These are the activations of a small neural network, seen along a few directions. Each row is one input.
Each table varies a few parts of the input and shows all the possible inputs, shuffled.
A made-up example of a description, with smaller parts first: one of 8 places around a ring, together with either a single point or (one of 2 separate values, together with one of 4 places along a line) or one of 11 places around a ring.
Shared parts are said once, and a part with two or three values counts as separate values.

A family of inputs:
r1: [  8   4 -23  -4   5 -23  -6  41  -3  28   5  -5  -9  -4   7   8]
r2: [ -5  24 -19   6   9 -27 -16  25  -5  -3  -8  -6   2  -6   0  18]
r3: [  1 -15  -7 -11 -21  15  15   5   4   5   6   9   3   2  10  -1]
r4: [-11   6  28  -2  -4   2 -10 -22   4  -3   2  -5  -1   2   1  -2]
r5: [  1 -22   1  -4 -13  14  17   5   1   6   9   5   5  -3  10  -8]
r6: [  0  -3   8   9  10   8  -1 -14  -2  -4  -3  12   2   7 -13  -8]
r7: [  4 -22  -5  -8  -7  14  12   8   2   3   3  -3  14  -3   8 -15]
r8: [ -8  33  -8   9   5 -30 -28  20  11   2 -10 -12   2  -5   3  16]
r9: [ -7   4  20  -5   0   2 -15 -19   5  -7  -4 -13   8   1  -1  -9]
r10: [  1 -12   0   0  -5  13  18 -11  -7  -6   8   2  -3  -7  -3   0]
r11: [  6 -24  -2   6  -5  10  11   9   4   9   1  15   4   7  -3 -18]
r12: [ -6  -2  14  -4   2  10   3 -18  -6  -7   4   2   1  -1  -1   3]
r13: [ -1   7  19   5   4   3 -16 -14   7  -6  -9  -7   2   7  -1 -12]
r14: [  4   0   6   4  11  11  -3  -9  -3 -10  -7   0   4   4  -3  -7]
r15: [  6 -21  -2  -4 -15   8  17   1   4   5   9  12   2   2  13  -6]
r16: [ -7   8  26  -2  -4  -2  -8 -25   8  -4   1   2  -4   7   4  -1]
r17: [ -2   5 -28  -2   1 -22  -7  46   1   7   5   0   0  -2   6   5]
r18: [  5 -12  -3   0  -6   8  18 -15  -3  -7   8  10  -7  -3   1   2]
r19: [  4  24 -14   3  14 -27 -15  20  -8  17  -8 -10  -8  -8   1  21]
r20: [-13  13  20  -8 -11   4  -9 -21   8  -5  -2  -3  -3   9   1   4]
r21: [ -7   3   5 -10  -5  11   2 -18  -2  -8   1   6  -2   4  -1  10]
r22: [ 10 -10  -4   5   5  12  12  -2  -3 -10  -4   0  -1   0  -6 -10]
r23: [ -3  -1  11  -4   1   5   3 -22  -2  -8   4  10  -3   3   3   5]
r24: [ -1  15 -29   8   7 -25  -2  30  -8  -5   0  -7  -4  -4  -4  14]
r25: [ -5   5  22  10   3   1 -13 -18   9   1  -5   5   1  10 -11 -13]
r26: [ -1  -3   8  -7   7  10  -2 -13  -4 -11  -2  -7  10  -2  -3  -3]
r27: [  9  14 -24   5  11 -25  -1  26 -12  16   0 -11 -13  -7  -4  17]
r28: [  1  -6  -9  -6 -12  15  16 -11  -3  -7   5   6  -6  -2  -2   7]
r29: [  8 -20  -4   0  -3  14   9  13   3   2  -3   3   6   4   7 -18]
r30: [  1  32  -2   6   9 -31 -27  16   7  23 -10 -16  -8  -7   4  19]
r31: [  5 -11  -3  -4   1  12  15  -7  -5 -10   2  -7   6  -7  -6  -7]
r32: [  6 -14  -2  10   4   9  13  -7  -3  -4   1  12  -3   4 -16 -10]
Describe the family of inputs behind these rows.
> one of 4 places along a line, together with either one of 2 separate values or one of 6 places along a line
The inputs of r26 and r9 match in every part but the place on the line of 4. If r19 is changed in the same way as r26 into r9, which row does it become?
> r30
Change only the choice among 2 separate values in r27. List by row number the other rows that result.
> r24
Change only the choice among 2 separate values in r1. List by row number the other rows that result.
> r17

A family of inputs:
r33: [  1  11 -18  12  16 -16  -2  16  -7 -10  -4  -2   1  -7  -7   8]
r34: [  1  -8  12 -10  -3  23  17 -29  -9 -13   5   1  -4  -2   3   3]
r35: [ 10 -22   3  11  -1  20  14  -7   1  -1  -3  16  -1   7 -10 -19]
r36: [ -3  18 -10   0  -4 -22  -5   3   0  10   6  -1 -13  -6   4  23]
r37: [-11  35  31   9  12 -22 -40 -17  10   0 -17 -16   4   8  -4   0]
r38: [  0 -15   2 -10 -18  16   7  -1  12  -1   1   6  11   5  13 -10]
r39: [ 11 -29   2  -1   1  17  14  -1  -1   7   2   8  10   0  -1 -21]
r40: [ -1  14 -17  -6  -4 -19 -15  31   7   9  -3  -7   1  -1  14   8]
r41: [ 11  -1 -16   3  15 -17  -6  31  -4  16  -1  -6   1  -3   0  -2]
r42: [  1 -18   1   4   3  17  16 -14  -7 -23   4   9   6   1  -7 -12]
r43: [  9   7 -16  16  15 -14  -4  23  -3   9  -6   3  -9   4  -9   0]
r44: [ -2 -11  11  -9 -16  10  17 -26   1  -3  11  10  -8   1   4   4]
r45: [  1  19  -9   0   7  -9  -4  -1  -8   0  -5 -10  -6 -11   2  24]
r46: [ -8  16  -8  -5  -4 -18 -12  20  -1  13   4   1  -5  -2   8  19]
r47: [  3 -23   0  -2 -15  16  15   7   6   5   5  -1  10  -2   7 -17]
r48: [ -9 -13  12 -11 -16  14  10 -11   3   2   9  12   2   6   9   0]
r49: [ -1  19 -15   3  11 -11  -5   4  -7  -6  -5  -8  -3  -7 -15  16]
r50: [-12   7  49   2   3  15 -23 -44  16 -11  -7  -3   6   9  -5 -18]
r51: [ -2 -10   4  -6  -1  21  14 -25  -9 -19   4   3   0   3 -13  -5]
r52: [  2   4 -17   0  -1 -20  -7  39   1  15   1 -15  -1  -7   8   1]
Describe the family of inputs behind these rows.
> one of 2 separate values, together with either a single point or one of 9 places around a ring
The inputs of r48 and r46 match in every part but the choice among 2 separate values. If r34 is changed in the same way as r48 into r46, which row does it become?
> r45

A family of inputs:
r53: [  6 -40   3 -10 -13  39  40 -26  -9 -14  14  14   3  -1  -2 -13]
r54: [ -4  45  -8   8  18 -39 -29  11  -4   8 -10 -16 -13  -6  -5  30]
r55: [  7  10 -44   1   5 -24   5  45 -11   9   2  -3  -6 -11   4  22]
r56: [  3  17 -25   5   3 -30 -14  41   3  17  -5 -11  -3  -6   5  11]
r57: [ -7 -12  33  -4  -4  29   3 -43   5 -20  -1   5   9   8  -5 -18]
r58: [  8 -40  11  -3  -9  36  29 -21  -1  -7   8  17   5   6  -2 -24]
r59: [ -3  34  -9   6  17 -34 -29  23  -1   9 -10 -19  -3  -6   0  17]
r60: [  6   8 -34   7   8 -28  -5  49  -4  16  -1  -3  -4  -5   1  10]
r61: [ -3  27 -12   3   7 -37 -27  34   4  20  -5 -13  -3  -4   8  15]
r62: [-10  -1  34   0  -4  23   3 -54   3 -24   0   8   0   8  -9  -6]
r63: [  3 -30  19  -5 -15  35  19 -27   6  -7   4  10   7   6   2 -23]
r64: [ -6 -19  31  -8 -13  29   6 -33   9  -7   4  10   7  11   3 -19]
The inputs of r61 and r60 match in every part but one. If r64 is changed in the same way as r61 into r60, which row does it become?
> r58
Describe the family of inputs behind these rows.
> one of 2 separate values, together with one of 6 places along a line
Change only the choice among 2 separate values in r59. List by row number the other rows that result.
> r57
Change only the choice among 2 separate values in r54. List by row number the other rows that result.
> r62

A family of inputs:
r65: [ 10  -8 -24   6  12 -13  -8  52   0  19  -5  -2   8   3   0 -14]
r66: [  1 -31  15  -6 -28  25  19 -11  14  12  10  10   3   5   9 -20]
r67: [ -2   7 -21 -10   3 -19  -1  30 -10   9   7  -7   2 -12  13  20]
r68: [ 12 -39   8   7  -1  25  17   0   6  -3   0   6  16   4   0 -40]
r69: [-12  57  25   9  11 -32 -55 -10  17   3 -25 -34   0  -1  -1  12]
r70: [ -1 -22   7 -20 -12  27  21 -20  -6 -12  11  -1   6  -3   6  -6]
r71: [  7  -7   5   2   8  22  21 -39 -15 -14   0   9  -8  -3 -16   7]
r72: [-24  20  62  -1   7   3 -35 -56  11 -16  -5   5   4  19  -6  -8]
r73: [  6   0 -16  -4 -11 -17  -5  37  10  30   2   5  -5   3  19   5]
r74: [  0 -13  -4  -1 -10  28  23 -22  -4 -27   1  13   0   3  -5  -2]
r75: [  7  21 -23  10  20 -27   1  12 -19   3   2  -7 -20 -10 -13  26]
r76: [ -2  15 -34   7   1 -23   2  27  -6  -6   2   2  -5  -7  -6  20]
The inputs of r70 and r67 match in every part but one. If r72 is changed in the same way as r70 into r67, which row does it become?
> r69
Describe the family of inputs behind these rows.
> one of 2 separate values, together with either a single point or one of 5 places along a line
Change only the choice among 2 separate values in r68. List by row number the other rows that result.
> r65
Change only the choice among 2 separate values in r66. List by row number the other rows that result.
> r73

A family of inputs:
r77: [-10  31  15   7  15 -35 -35  22   9  16  -2 -34  -5  -6   4  -2]
r78: [ -4   7   0   9   1  26  22 -36 -21 -29   2  15 -23   2 -23  15]
r79: [ -9  -8  38  -4   1  29 -29 -22  16  -2 -14   1  29  13   5 -32]
r80: [  9 -43  -4 -19 -12  34  43 -12 -16   5  16  10   2   4 -11 -16]
r81: [ 17 -23 -14  -6   6  32  38 -26 -22 -34   4  -2 -11  -6  -1   0]
r82: [ -2  16   6  -5  -1  -9 -38  38  27  18 -23 -19  16  15   8 -18]
r83: [-11  21   8  -2  -3   4   2 -50   1 -38   4   1  -9   1 -23  14]
r84: [-10 -35  17 -20 -22  31  23  -9   5  -6  20  14  16   4  22 -13]
r85: [ 18 -26 -44   1  -8   0  22  42  -3  28  11   2  -3 -16  -6   0]
r86: [-13   5  46  14  -3   0 -18 -40   9  -9  -8 -14  12  -2  -8 -14]
r87: [ -4 -14 -23  -7 -32  -5   7  45  13  13   5   1   6  -6  27  -3]
r88: [ -6  21  30   1  -4   5  -7 -54  11   1 -11   3  -8   2  -1  16]
r89: [  4 -38  33   1  -1  17   3 -10  17   8   6  27   7  16   7 -40]
r90: [ -5  21 -32  15  24 -21   5  22 -25  -3  -1   9 -13  -7 -18  38]
r91: [  2  41   2  -5  12 -33 -34   8  -5  23  -7 -12 -17  -3  13  33]
r92: [-11  36 -22  -6  21 -43 -21   9 -18 -13   3  -8  -7  -6 -10  33]
r93: [ 20  -1 -48  11  18 -13  26  30 -19  -8  -3   0   5 -24  -1  18]
r94: [ 12 -12  -8  15 -12 -18 -11  42  22  30  -3   8   2  20  15 -30]
The inputs of r86 and r77 match in every part but one. If r81 is changed in the same way as r86 into r77, which row does it become?
> r93
Describe the family of inputs behind these rows.
> one of 2 separate values, together with one of 9 places around a ring
Change only the choice among 2 separate values in r90. List by row number the other rows that result.
> r78
